A small network was shown many inputs. Here are its activations along a few directions, one row for each input.
Each table varies a few parts of the input and shows all the possible inputs, shuffled.
Descriptions start from the smaller parts, as in this example, which fits no table here: one of 6 places along a line, together with either a single point or one of 9 places around a ring or (one of 2 separate values, together with one of 8 places around a ring).
Shared parts are said once, and a part with two or three values counts as separate values.
In the rows, 128 means zero.

Other details of the inputs vary at random and push rows far along two fixed directions, the same in every table; ignore that.

Rows:
r1: [127 124 126 107 137 117 141 146 143 144 130]
r2: [119 139 115 128 129 120 127 148 148 130 131]
r3: [129 117 118 120 151 138 117 138 133 126 126]
r4: [117 141 111 129 137 129 120 147 135 126 128]
r5: [129 128 121 118 134 145 107 140 134 124 132]
r6: [125 148 142 148  83 169 170  29 143 123  45]
r7: [143 134 133 121 151 133  99 134 127 129 128]
r8: [ 94 106  82  96 118  75  91  78 106 165 160]
r9: [144 139 113 117 130 121 131 141 143 132 137]
r10: [142 137 117 121 146 136 112 134 130 124 134]
r11: [117 137 119 132 145 135 108 141 135 122 129]
r12: [121 101 190 195  84  96 183 147  59  97 183]
r13: [114 150 164 164 107 161 147  25 142 122  36]
r14: [127 135 130 105 120 125 131 148 144 142 135]
r15: [129 122 109 117 143 132 130 144 132 130 125]
r16: [140 143 126 108 132 116 136 141 141 142 138]
r17: [148  99 171 194  91 113 175 137  43  85 184]
r18: [130 114 133 120 156 134 105 138 129 131 120]
r19: [131 119 113 116 136 122 137 145 145 134 129]
r20: [130 126 137 118 139 142  94 140 130 129 125]
r21: [131 130 117 114 119 130 126 147 146 132 134]
Description of these inputs: either a single point or (one of 4 separate values, together with one of 5 places along a line).
Question: Which other rows does r11 become when the place on the line of 5 takes its other values? List them by row number.
Answer: r2, r4, r12, r13
Question: Which other rows does r13 become when the choice among 4 separate values takes its other values? List them by row number.
Answer: r7, r18, r20

Rows:
r22: [110 148 113 140 139 148 115  96 172 138  66]
r23: [132 110 159 176 107 148 163  98  74 102 140]
r24: [131 117 172 157 107  93 159 159  84 118 184]
r25: [123  83 127 155  80  84 140  47  54 129 156]
r26: [142  95 151 180 126 121 141 152  84  97 182]
r27: [120 144  88 103 156 122 111 166 178 145 138]
r28: [116 104 151 182 108  98 156 169  94 105 173]
r29: [110 133 139 112 135 154 102  91 164 139  61]
r30: [113 150  84  91 155 138 102 164 153 132 132]
r31: [113 127 110 110 180 123  79 163 161 137 114]
r32: [111  93 168 167 133 118 130 159  60 101 160]
r33: [124 165 103  95 148 121 100 163 167 152 143]
r34: [146 125 145 146  77 154 164  62 122 107  79]
r35: [153 152  98  98 159 135  80 157 145 149 130]
r36: [123 130 150 181 107 153 159  60 131 114  82]
r37: [137 163 131 100 127 130 147  82 169 152  89]
r38: [114 159 142 121 146 141 100  87 157 141  64]
r39: [137 163  98  89 153 127  92 156 160 131 142]
r40: [107 150 117 112 110 150 118 100 173 131  69]
r41: [120 126 162 174 102 102 133 165  77  94 172]
r42: [150 112 155 163 121 146 157  52 116 110  69]
r43: [135  90 164 155 140 127 138 145  60  97 176]
r44: [133 138 125  87 120 142 146  89 180 153  87]
r45: [ 80 122  68  85 140  79  62 115 135 172 148]
r46: [114 165 105 100 145 114  95 170 166 153 131]
r47: [143 126 175 182 102 135 150  96  82 104 145]
r48: [102 128  82  92 120 107 102  27 143 164 109]
r49: [105 143  94 106 163 141  86 167 146 147 120]
r50: [141  91 162 162 108 134 132 153  80 102 184]
r51: [121 116 178 167 101  86 158 163  79 117 172]
r52: [147  94 147 143 112 104 175 160  66 118 173]
r53: [139 142  78  81 153 132 116 164 149 152 132]
r54: [141 100 127 123 177 114  96 183 117 114 178]
r55: [136 124 153 152 104 128 194  58 141 123  89]
r56: [144 142 108  97 110 151 136  93 171 149  81]
r57: [132 114 116  98 153 106 135 193 114 137 187]
r58: [102 149  89  95 151 126 109 172 158 152 127]
r59: [138 118 105 124 152 111 112 192 127 105 185]
r60: [124 116 118 113 129 122 100 199 124 114 183]
r61: [134 140  90 100 157 123 118 156 173 141 143]
r62: [115 143  92 101 165 148  91 161 148 146 131]
r63: [146 136 112 108 122 166 114  89 160 144  73]
r64: [130 122 107 109 148 117 126 192 114 129 192]
r65: [130 123 103 110 150 122 114 191 108 111 186]
r66: [145 147  93 116 131 144 134  92 168 125  73]
r67: [119 141 127  94 116 141 143  96 181 156  82]
r68: [122 119 169 184 112 112 121 162  72 107 171]
r69: [144 121 141 115 169 114  85 180 106 121 183]
r70: [113 143 124 110 154 161 118  82 150 138  71]
r71: [149 128  88  84 160 109 123 166 168 155 127]
r72: [123 123 119  87 164 142  75 157 158 141 127]
r73: [127  97 177 187 121 128 153  99  90  95 129]
r74: [ 96  81 125 151  97  70 116 103  55 129 204]
r75: [150 160 120  95 126 127 143  90 164 158  78]
r76: [117 150 118 105 111 152 133  95 181 148  87]
r77: [143 125  96  82 180 141  89 154 132 142 119]
r78: [147 128 136 163  94 137 184  62 132 120  83]
r79: [140 143  74  83 155 137 105 163 143 134 126]
r80: [137 113 117 106 133 123 103 193 123 111 188]
r81: [132 129 156 145  79 151 176  58 137 122  96]
r82: [112 131 111  80 140 115 107 175 173 160 124]
r83: [111 145  87 110 155 119  95 172 170 128 121]
r84: [128  95 158 166 115  94 171 162  95 111 179]
r85: [107 126 107 122 143 114 107 204 107 114 170]
r86: [122 176 117 116 123 145 120  90 167 131  83]
r87: [126 152 164 173  99 153 148  56 121 121  86]
r88: [113 109 172 175  72 124 168 117  99 110 133]
r89: [148 116 157 134  80 138 185  63 128 133  80]
r90: [113 149  87  89 154 133 113 165 159 151 138]
r91: [121 101 156 151 113 105 173 161  76 117 179]
r92: [153 134 169 154 113 145 146  48 106 117  74]
r93: [131 124 143 122 165 112  82 186 108 124 178]
r94: [127 104 149 182 108 110 153 157  85  84 177]
r95: [150 151 147 155  88 141 162  58 115 108  82]
r96: [146 111 103 119 155 130 102 193  93 128 174]
r97: [153 128 164 170  85 118 172 104  84 112 141]
r98: [110 145 117 118 132 122 147 102 183 151  69]
r99: [104 132 159 156  92 131 193  66 118 130  72]
r100: [147 126 127  98 137 160 109  83 155 140  66]
r101: [142 122 162 161 106 106 152 152  83 108 194]
r102: [147 141 100 126 141 154 122  88 163 139  71]
r103: [112 133 107 103 146 142  75 169 161 147 122]
r104: [136 113 174 146 107 161 149  48 122 112  82]
r105: [126 103 174 180  87 147 149 106  90 105 137]
Question: What is each input in this table made of?
Answer: one of 4 places along a line, together with either a single point or (one of 4 separate values, together with one of 5 places along a line)
Question: The inputs of r42 and r73 match in every part but the place on the line of 4. If r66 is changed in the same way as r42 into r73, which row does it become?
Answer: r94
Question: The inputs of r35 and r47 match in every part but the place on the line of 4. If r79 is changed in the same way as r35 into r47, which row does it become?
Answer: r65
Question: Which other rows does r58 become when the place on the line of 5 takes its other values? List them by row number.
Answer: r32, r49, r85, r99
Question: Which other rows does r57 become when the choice among 4 separate values takes its other values? List them by row number.
Answer: r37, r44, r55
Question: Which other rows does r24 become when the choice among 4 separate values takes its other values? List them by row number.
Answer: r67, r84, r91
Question: Which other rows does r103 become when the place on the line of 4 takes its other values? List them by row number.
Answer: r50, r63, r105
